A small network was trained on invented records. Each row is its activation on one of them, seen along a few directions.
After each row come some of the record's fields: BADIG, MAVU, PES, TUKAD.
The largest differences between rows may come from other fields.
In the rows, 500 means zero.
Strong random noise was added to every row along 7 fixed directions; ignore it. To show where, here is one row again and again, with new noise each time:
[590 469 475 384 363 472 474 617 568 518 553 566 585 484 359 581 475 573
 475 421 488 707 432 405]
[451 607 616 316 496 574 443 527 453 513 366 527 645 330 549 532 525 539
 384 503 388 598 606 577]
[607 415 487 481 368 503 504 585 668 623 665 663 505 551 297 658 524 552
 339 535 461 671 394 462]
[471 699 427 445 401 474 387 485 599 433 585 344 603 438 660 289 326 448
 635 426 508 622 365 417]
[483 544 562 485 512 596 546 491 595 450 584 447 502 451 581 473 500 386
 452 458 411 432 499 522]
[458 543 566 649 523 604 356 651 570 357 596 544 621 508 521 406 568 331
 368 619 468 632 574 552]
[500 377 588 474 580 540 590 759 437 342 447 449 400 527 398 424 478 360
 506 366 647 579 606 420]
[557 290 550 552 556 612 575 763 451 202 491 390 456 605 377 431 580 331
 554 312 647 519 658 386]
[540 408 576 404 475 745 486 408 507 510 394 461 577 514 453 616 712 584
 312 513 444 443 698 612]

[451 568 459 468 568 660 393 367 361 326 295 238 726 455 686 345 603 532
 612 426 460 428 713 545]	BADIG=fek MAVU=sezo PES=favi TUKAD=fuzep
[533 568 510 389 474 370 408 613 496 541 461 626 620 399 409 579 416 594
 421 549 488 698 425 480]	BADIG=fek MAVU=saza PES=favi TUKAD=gepa
[509 472 587 514 614 465 553 611 547 462 568 517 452 493 471 426 471 351
 547 446 492 480 409 480]	BADIG=fek MAVU=vuri PES=favi TUKAD=fuvip
[646 312 454 633 514 513 607 643 435 213 536 540 483 651 392 515 593 356
 639 342 545 461 583 248]	BADIG=fek MAVU=gek PES=tudeb TUKAD=fuzep
[440 557 477 556 448 504 405 393 474 425 420 378 523 568 593 351 465 488
 526 515 656 491 560 499]	BADIG=fek MAVU=gek PES=tudeb TUKAD=gepa
[499 442 542 620 578 513 581 603 513 253 693 258 503 488 665 396 483 295
 698 306 417 317 443 436]	BADIG=seku MAVU=fufe PES=favi TUKAD=fuvip
[551 390 381 715 294 586 429 337 681 651 639 655 541 725 353 650 643 566
 323 677 462 448 509 490]	BADIG=seku MAVU=gek PES=tudeb TUKAD=fuvip
[601 359 561 430 483 500 562 603 432 428 399 610 450 551 324 601 583 535
 461 472 572 491 558 429]	BADIG=fek MAVU=gop PES=tudeb TUKAD=gepa
[600 556 641 514 421 470 489 597 599 432 683 742 743 329 480 801 608 343
 438 482  93 546 430 512]	BADIG=seku MAVU=gek PES=tudeb TUKAD=fuvip
[448 687 571 522 532 378 286 826 394 178 526 475 822 320 620 348 377 263
 707 407 407 756 458 450]	BADIG=seku MAVU=saza PES=favi TUKAD=fuvip
[514 650 337 708 459 521 546 326 813 549 798 395 298 646 580 368 366 317
 551 518 473 265 193 459]	BADIG=seku MAVU=ziz PES=favi TUKAD=gepa
[442 384 614 404 517 491 648 633 397 466 386 548 441 544 440 564 541 453
 474 395 575 447 625 491]	BADIG=seku MAVU=saza PES=tudeb TUKAD=gepa
[437 451 480 518 545 548 445 447 485 595 399 542 393 607 426 449 497 558
 394 657 667 554 522 558]	BADIG=fek MAVU=vuri PES=favi TUKAD=gepa
[382 467 420 469 624 633 531 276 388 425 358 260 365 603 706 307 459 514
 670 427 737 316 639 559]	BADIG=fek MAVU=vuri PES=favi TUKAD=fuvip
[546 490 477 634 468 525 447 564 606 535 576 532 334 579 423 416 504 450
 419 610 644 508 441 508]	BADIG=seku MAVU=gop PES=tudeb TUKAD=gepa
[490 620 532 519 506 470 555 412 568 440 586 440 406 481 619 393 340 299
 585 443 517 408 354 407]	BADIG=fek MAVU=gek PES=tudeb TUKAD=gepa
[447 300 697 541 792 631 728 619 362 482 405 361 170 591 484 532 597 392
 420 507 647 263 723 672]	BADIG=seku MAVU=gop PES=favi TUKAD=fuvip
[373 646 478 423 588 611 543 213 505 417 323 301 399 438 808 305 407 416
 625 416 522 181 532 546]	BADIG=fek MAVU=vuri PES=tudeb TUKAD=gepa
[563 301 589 527 565 450 601 701 476 510 579 573 366 511 370 564 521 426
 425 496 501 496 545 432]	BADIG=seku MAVU=fufe PES=tudeb TUKAD=fuzep
[506 614 522 326 475 464 485 457 412 525 367 523 670 342 551 579 436 714
 640 396 404 523 520 480]	BADIG=fek MAVU=gop PES=favi TUKAD=fuzep
[495 349 456 473 397 466 623 507 433 539 514 555 443 661 408 691 525 613
 554 331 533 467 579 415]	BADIG=seku MAVU=gek PES=tudeb TUKAD=fuvip
[347 581 537 449 599 353 484 637 347 665 429 684 424 401 477 469 387 539
 382 656 533 786 508 553]	BADIG=seku MAVU=sezo PES=favi TUKAD=fuvip
[411 572 440 567 483 589 488 270 543 572 532 398 473 526 702 403 500 542
 442 575 460 449 499 639]	BADIG=seku MAVU=sezo PES=tudeb TUKAD=fuvip
[598 451 524 297 484 297 593 766 384 559 365 627 457 357 234 469 349 469
 494 358 565 661 393 311]	BADIG=seku MAVU=sezo PES=favi TUKAD=fuvip
[482 727 542 481 556 466 463 554 505 393 461 501 627 399 610 413 467 385
 575 393 299 458 420 502]	BADIG=seku MAVU=ziz PES=favi TUKAD=fuvip
[418 536 578 651 602 485 550 487 597 601 686 398 330 514 607 418 464 402
 477 577 502 356 435 667]	BADIG=seku MAVU=gop PES=favi TUKAD=fuvip
[346 697 640 509 639 475 503 450 490 521 518 488 484 318 634 369 391 398
 520 527 371 483 486 616]	BADIG=fek MAVU=ziz PES=favi TUKAD=fuvip
[595 398 559 492 563 603 563 490 526 548 509 443 485 482 437 656 673 557
 488 495 404 350 597 581]	BADIG=seku MAVU=gop PES=favi TUKAD=fuzep
[513 624 416 677 357 450 262 438 640 506 767 722 794 431 576 547 583 528
 420 663 306 643 332 508]	BADIG=fek MAVU=fufe PES=favi TUKAD=fuvip
[618 334 593 739 621 544 767 618 555 229 773 716 463 451 411 691 677 146
 488 322 234 142 530 358]	BADIG=fek MAVU=gek PES=favi TUKAD=fuzep
[530 480 667 350 598 539 643 527 464 563 436 396 487 344 514 518 478 408
 492 353 428 312 543 580]	BADIG=seku MAVU=saza PES=favi TUKAD=fuzep
[561 435 521 656 475 598 586 569 576 256 724 607 609 428 484 666 658 294
 472 410 222 286 473 480]	BADIG=seku MAVU=saza PES=favi TUKAD=gepa
[549 631 395 321 349 231 451 589 497 582 441 574 676 350 541 502 303 730
 694 376 473 815 281 295]	BADIG=fek MAVU=fufe PES=tudeb TUKAD=fuzep
[583 320 471 752 547 402 529 891 532 271 645 561 409 658 325 360 495 243
 520 402 665 686 444 362]	BADIG=seku MAVU=sezo PES=tudeb TUKAD=fuvip
[547 404 562 449 483 527 630 563 488 258 547 728 633 367 463 756 628 411
 535 330 210 342 561 430]	BADIG=fek MAVU=vuri PES=tudeb TUKAD=gepa
[453 519 465 656 560 578 373 634 515 458 522 448 521 580 456 408 565 464
 369 651 581 683 533 566]	BADIG=seku MAVU=sezo PES=favi TUKAD=gepa
[434 694 399 408 472 568 317 231 502 591 386 156 534 475 688 208 420 601
 508 579 598 482 470 580]	BADIG=fek MAVU=sezo PES=favi TUKAD=gepa
[480 599 607 508 597 409 505 709 441 300 598 267 540 370 681 390 411 262
 651 385 465 542 539 508]	BADIG=seku MAVU=gek PES=tudeb TUKAD=fuvip
[518 516 451 541 535 363 661 471 611 600 726 409 353 548 515 482 376 509
 581 447 529 491 311 530]	BADIG=fek MAVU=ziz PES=favi TUKAD=fuvip
[601 258 458 549 508 621 562 561 467 340 393 480 394 699 327 570 616 542
 497 401 681 478 625 385]	BADIG=fek MAVU=saza PES=tudeb TUKAD=gepa
[445 530 488 741 575 629 424 527 502 300 548 495 463 587 568 389 581 315
 501 596 484 347 550 513]	BADIG=seku MAVU=gop PES=favi TUKAD=gepa
[501 426 390 655 529 609 504 414 614 502 682 281 502 681 641 403 538 483
 607 574 573 425 508 598]	BADIG=seku MAVU=vuri PES=favi TUKAD=fuzep
[554 328 496 521 514 695 521 342 484 349 468 482 575 570 477 643 745 508
 434 502 398 237 664 577]	BADIG=fek MAVU=vuri PES=favi TUKAD=gepa
[480 530 403 413 513 522 423 377 323 338 333 405 596 500 624 403 506 566
 653 410 555 457 618 428]	BADIG=fek MAVU=saza PES=favi TUKAD=fuvip

Which values does each new row have?
[561 595 450 503 369 535 444 192 756 850 725 455 479 521 617 603 481 661
 398 718 357 390 366 680]	BADIG=seku MAVU=gop PES=tudeb TUKAD=fuzep
[516 450 514 545 601 629 550 424 377 166 379 275 492 567 668 404 605 353
 676 294 566 285 698 433]	BADIG=fek MAVU=gek PES=tudeb TUKAD=fuvip
[438 484 690 493 628 433 603 771 523 675 642 798 579 327 456 769 505 505
 280 686 244 642 535 717]	BADIG=seku MAVU=vuri PES=favi TUKAD=fuzep
[478 510 681 544 640 520 618 517 508 521 486 566 418 374 530 608 623 413
 338 518 357 408 580 601]	BADIG=fek MAVU=gek PES=tudeb TUKAD=fuvip
[403 705 534 548 558 380 412 577 412 452 411 493 668 388 693 408 449 487
 553 583 448 694 563 518]	BADIG=fek MAVU=gek PES=tudeb TUKAD=fuzep
[582 436 528 537 467 400 629 681 470 290 546 613 438 479 399 463 474 363
 608 343 518 448 406 312]	BADIG=fek MAVU=gop PES=tudeb TUKAD=gepa
[503 499 556 786 592 447 489 771 587 427 758 504 352 497 411 406 450 181
 395 594 579 558 400 515]	BADIG=seku MAVU=gek PES=favi TUKAD=gepa
[482 582 539 547 560 564 388 532 552 444 658 342 614 448 581 390 540 385
 526 507 402 572 485 558]	BADIG=seku MAVU=sezo PES=favi TUKAD=fuvip
[558 716 531 674 394 475 151 607 694 413 690 706 802 411 528 492 598 388
 360 761 261 661 396 566]	BADIG=seku MAVU=gop PES=tudeb TUKAD=gepa
[364 494 522 673 702 533 595 647 409 137 612 358 630 553 671 445 622 359
 731 352 407 340 784 482]	BADIG=fek MAVU=ziz PES=favi TUKAD=fuzep
[443 422 529 872 684 527 416 614 604 383 668 541 357 656 480 335 523 243
 366 692 623 476 521 559]	BADIG=fek MAVU=saza PES=favi TUKAD=fuvip
[488 317 465 545 486 442 818 537 564 576 581 552 208 674 402 628 473 497
 607 403 545 313 453 361]	BADIG=seku MAVU=gop PES=tudeb TUKAD=fuvip
[503 432 533 498 550 577 553 440 517 563 455 200 252 542 429 395 428 453
 541 441 655 422 478 486]	BADIG=seku MAVU=gek PES=favi TUKAD=gepa
[590 590 551 529 402 309 308 864 450 323 530 780 788 336 368 584 489 380
 533 441 334 877 448 349]	BADIG=seku MAVU=gek PES=tudeb TUKAD=fuvip
[475 603 423 522 470 554 245 471 390 331 308 405 593 537 590 227 470 447
 530 576 631 566 583 458]	BADIG=seku MAVU=saza PES=tudeb TUKAD=gepa
[488 594 605 198 521 354 646 533 407 653 455 431 508 267 569 667 420 673
 632 384 353 533 434 553]	BADIG=seku MAVU=gop PES=favi TUKAD=fuvip
[453 565 543 532 565 548 444 438 501 422 583 404 569 467 623 401 506 353
 529 506 369 444 494 540]	BADIG=seku MAVU=sezo PES=favi TUKAD=fuvip
[515 479 525 492 480 389 564 589 494 533 636 598 444 522 435 517 373 549
 604 462 535 603 366 418]	BADIG=fek MAVU=gop PES=favi TUKAD=fuvip
[530 513 475 190 415 620 419 238 401 695 285 224 622 469 510 595 569 883
 550 468 488 552 648 673]	BADIG=seku MAVU=ziz PES=favi TUKAD=fuvip
[476 544 563 318 570 470 765 371 572 615 575 324 328 385 598 531 338 462
 553 368 375 310 335 499]	BADIG=fek MAVU=sezo PES=favi TUKAD=gepa
[573 472 415 579 433 471 442 540 484 402 489 373 440 618 444 353 448 434
 558 470 759 581 464 390]	BADIG=fek MAVU=gek PES=tudeb TUKAD=gepa
[413 554 505 390 524 470 605 378 481 667 498 427 467 380 691 552 389 573
 555 417 423 337 476 554]	BADIG=seku MAVU=fufe PES=favi TUKAD=fuzep
